These are the activations of a small neural network, seen along a few directions. Each row is one input.
In each table, some parts of the input vary, and every possible input appears once, in random order.
Descriptions start from the smaller parts, as in this example, which fits no table here: one of 2 separate values, together with either a single point or one of 11 places around a ring or (one of 5 places around a ring, together with one of 6 places along a line).
Shared parts are said once, and a part with two or three values counts as separate values.

Other details of the inputs vary at random and push rows far along two fixed directions, the same in every table; ignore that.

Rows:
r1: -.01,.00,-.12,-.16,.08,-.05,.02,.09,-.04,.25,.37,.24,.12,-.05,.06
r2: .12,.25,-.05,.41,-.39,-.18,-.77,.07,.05,.03,-.30,-.05,-.11,-.32,-.02
r3: .20,-.40,.24,-.02,.27,.22,.75,-.02,-.08,-.33,-.24,-.19,-.20,.26,.18
r4: -.37,.06,-.13,-.23,.01,-.05,.01,-.07,.16,.10,.22,-.02,.11,-.04,.01
r5: -.33,.04,-.18,-.10,-.01,.00,-.03,-.19,.17,.13,.22,-.09,.19,.19,-.03
r6: -.08,-.09,-.16,-.09,-.03,-.17,-.05,-.04,.05,.23,.23,.13,.39,.21,.12
r7: -.15,.02,-.18,-.22,.10,.01,-.10,-.14,.03,.10,.22,.20,.13,.01,-.06
r8: -.06,.01,-.20,-.11,.09,.06,-.14,-.10,-.01,.18,.25,.18,.21,.12,-.06
r9: .13,.24,-.02,.32,-.45,-.29,-.80,.23,.06,.09,-.30,.01,-.24,-.58,.18
r10: -.10,.08,-.08,-.22,.09,-.02,.02,.06,-.07,.19,.35,.23,.12,-.02,-.08
r11: -.21,.00,-.21,-.14,.04,.03,-.11,-.20,.06,.09,.22,.06,.21,.12,-.01
r12: -.36,.08,-.17,-.18,-.01,-.02,-.01,-.14,.14,.09,.20,-.06,.15,.06,-.07
r13: -.24,.05,-.19,-.23,.06,.00,-.05,-.15,.04,.09,.19,.10,.15,-.01,-.05
r14: -.31,-.05,-.19,-.20,-.02,-.08,.02,-.02,.18,.13,.27,-.03,.08,-.01,.15
r15: .36,.07,.48,.46,-.25,.00,-.01,.21,-.08,-.44,-.80,-.38,-.46,-.25,.03
r16: .53,.10,.47,.56,-.25,.03,.03,.27,-.18,-.33,-.63,-.28,-.36,-.14,-.20
r17: .24,-.25,.30,-.04,.35,.22,.71,.00,-.19,-.28,-.20,-.06,-.18,.26,-.04
r18: -.17,-.01,-.13,-.27,.13,-.02,-.04,-.09,.01,.11,.24,.20,.08,-.06,.02
r19: .37,-.26,.30,.14,.26,.30,.63,-.02,-.18,-.25,-.08,-.14,-.03,.47,-.13
r20: .27,-.23,.25,.00,.34,.27,.68,-.06,-.15,-.30,-.19,-.07,-.13,.34,-.11
r21: .18,.30,-.01,.32,-.43,-.28,-.75,.32,.02,.12,-.26,.03,-.23,-.56,.12
Each input here is: either a single point or (one of 4 places along a line, together with one of 5 places along a line).
- Start at r19 and move only the place on the line of 5, one step at a time. The first step leads to r8. Which rows follow, in order? => r2, r11, r5
- Start at r19 and move only the place on the line of 4, one step at a time. The first step leads to r16. Which rows follow, in order? => r10, r1

Rows:
r22: -.79,.27,-.44,-.69,.04,-.22,-.21,-.05,.22,.42,.68,.30,.25,-.32,-.02
r23: -.06,.60,-.18,-.02,-.32,-.25,-.92,.29,-.05,.40,.28,.39,.05,-.60,-.24
r24: -.22,.14,.22,.18,-.21,-.04,.17,.05,.12,-.22,-.29,-.44,-.14,-.06,-.08
r25: .16,-.11,.07,.08,.04,.07,-.07,-.03,-.01,-.23,-.33,-.02,-.35,-.21,.08
r26: .38,.08,.22,.14,.03,-.01,-.11,.12,-.22,-.13,-.30,.22,-.10,-.15,-.20
r27: -.31,-.21,-.01,-.50,.35,.05,.58,-.23,.01,-.12,.13,.13,.07,.11,.04
r28: -.15,.54,-.30,-.05,-.31,-.19,-.93,.23,.06,.39,.30,.26,-.08,-.67,-.11
r29: .41,-.01,.16,.28,-.05,-.02,-.13,.07,-.16,-.05,-.31,.07,.03,.04,-.02
r30: .17,.13,.15,.30,-.11,.11,-.03,.10,-.05,-.10,-.15,-.22,-.14,.02,-.21
r31: -.04,.05,.10,.28,-.12,.10,-.04,.00,.06,-.16,-.18,-.36,-.24,-.03,-.02
r32: .09,-.37,-.15,-.27,.38,.22,.41,-.25,-.08,.04,.26,.22,.22,.44,.11
r33: .21,.00,.09,.38,-.19,.00,-.18,-.03,.01,-.06,-.24,-.23,.05,.16,-.08
r34: -.79,.14,-.48,-.43,-.14,-.27,-.28,-.26,.34,.39,.59,.06,.56,.11,.08
r35: .34,-.01,.16,.13,.03,.07,-.09,.04,-.15,-.18,-.31,.11,-.23,-.18,-.06
r36: .07,.03,.10,.11,-.03,.08,-.03,.11,-.02,-.16,-.20,-.16,-.42,-.27,.04
r37: .29,.07,.20,.41,-.14,-.02,-.03,.03,-.07,-.03,-.26,-.12,.11,.26,-.20
r38: -.01,-.12,.15,.10,-.15,-.11,.11,-.03,.10,-.25,-.48,-.27,-.06,-.05,.24
r39: -.08,-.46,-.21,-.30,.39,.22,.47,-.33,.05,-.05,.20,.06,.10,.42,.29
r40: -.20,-.39,-.14,-.16,.26,.19,.48,-.35,.12,-.06,.24,-.14,.21,.60,.14
r41: .26,.19,.25,.35,-.09,.09,.02,.15,-.16,-.08,-.18,-.13,-.02,.09,-.32
r42: .27,-.56,.04,-.32,.34,-.07,.81,.36,-.11,.27,.55,.26,.12,.28,.54
- Describe the family of inputs behind these rows. => either a single point or (one of 4 places along a line, together with one of 5 places around a ring)
- Change only the place on the ring of 5 in r40. List by row number the other rows that result. => r25, r31, r36, r39
- Change only the place on the line of 4 in r34. List by row number the other rows that result. => r33, r37, r40

Rows:
r43: .22,-.18,.22,-.09,.27,.17,.52,.05,-.16,-.21,-.15,.03,-.21,.07,.00
r44: -.34,.10,-.25,-.38,.05,-.11,-.08,.01,.09,.32,.52,.25,.18,-.09,.01
r45: .24,-.35,.21,.07,.15,.08,.56,.06,-.07,-.16,-.12,-.16,-.05,.31,.22
r46: .35,.24,.10,.43,-.36,-.17,-.68,.22,-.07,-.05,-.44,.00,-.23,-.44,.01
r47: -.10,-.08,-.32,-.23,.07,-.08,-.20,-.05,.05,.34,.45,.31,.28,.07,.15
r48: .18,-.25,.23,.10,.12,.11,.56,.01,-.07,-.18,-.12,-.20,.01,.37,.05
r49: .21,-.27,.22,.08,.13,.10,.58,.03,-.07,-.18,-.14,-.19,-.01,.32,.12
r50: .31,-.28,.22,.13,.17,.17,.49,-.05,-.13,-.20,-.15,-.11,-.01,.38,-.01
r51: .13,.43,.16,.41,-.39,-.13,-.62,.21,-.04,-.08,-.42,-.12,-.29,-.52,-.23
r52: -.06,-.33,.13,-.03,.17,.13,.51,-.21,.05,-.32,-.27,-.27,-.14,.23,.18
r53: .20,-.15,.24,-.08,.27,.22,.54,.03,-.15,-.24,-.14,.00,-.19,.11,-.08
r54: .19,.36,.18,.39,-.35,-.14,-.56,.24,-.05,-.11,-.44,-.09,-.33,-.52,-.16
r55: -.64,.10,-.42,-.38,.01,-.07,-.26,-.31,.26,.21,.41,.06,.30,.01,.00
r56: -.08,-.03,-.31,-.31,.14,-.04,-.23,-.05,.00,.29,.43,.41,.20,-.04,.09
r57: -.38,.18,-.22,-.33,.04,-.01,-.08,-.02,.10,.27,.49,.16,.21,-.03,-.15
r58: -.33,.07,-.30,-.23,.01,-.08,-.13,-.08,.12,.32,.50,.15,.37,.14,-.03
r59: -.19,.04,-.28,-.19,.07,-.03,-.19,-.12,.06,.29,.43,.24,.37,.16,-.09
r60: -.55,-.03,-.49,-.43,.00,-.14,-.30,-.20,.26,.29,.42,.16,.24,-.12,.27
r61: -.14,-.15,.15,.03,.13,.22,.48,-.27,.05,-.37,-.28,-.40,-.09,.31,-.08
r62: .33,-.23,.21,.03,.26,.23,.44,-.07,-.17,-.22,-.17,.03,-.09,.26,-.05
r63: -.20,.03,-.29,-.44,.16,-.06,-.14,.02,.02,.29,.45,.40,.10,-.19,.09
r64: .09,.40,.18,.43,-.48,-.24,-.56,.30,.02,-.04,-.39,-.21,-.28,-.51,-.11
r65: -.34,.12,-.28,-.19,-.02,-.06,-.18,-.11,.11,.31,.47,.11,.37,.15,-.08
r66: .15,.31,.17,.40,-.48,-.28,-.53,.36,.02,-.02,-.39,-.16,-.33,-.57,.06
r67: .30,-.18,.21,.07,.26,.27,.47,-.09,-.17,-.26,-.18,-.03,-.07,.30,-.13
r68: .19,-.27,.27,-.04,.20,.11,.65,.13,-.09,-.21,-.11,-.11,-.23,.11,.17
r69: -.07,-.29,.16,-.03,.16,.18,.54,-.22,.04,-.35,-.26,-.31,-.12,.28,.08
r70: .24,.33,.11,.54,-.45,-.16,-.68,.15,.00,-.01,-.40,-.17,-.10,-.27,-.16
r71: .23,.38,.09,.46,-.39,-.11,-.72,.13,-.06,-.05,-.43,-.07,-.17,-.36,-.21
r72: -.12,-.02,-.31,-.22,.05,-.07,-.20,-.08,.05,.32,.43,.29,.32,.09,.07
- The inputs of r45 and r49 match in every part but one. If r56 is changed in the same way as r45 into r49, which row does it become? => r46
- Describe the family of inputs behind these rows. => one of 5 places along a line, together with either a single point or one of 5 places around a ring
- Change only the place on the ring of 5 in r67. List by row number the other rows that result. => r54, r58, r59, r64
- Change only the place on the line of 5 in r72. List by row number the other rows that result. => r47, r50, r59, r70
- Which other rows agree with r69 in the place on the line of 5? List them by row number. => r44, r48, r50, r53, r62
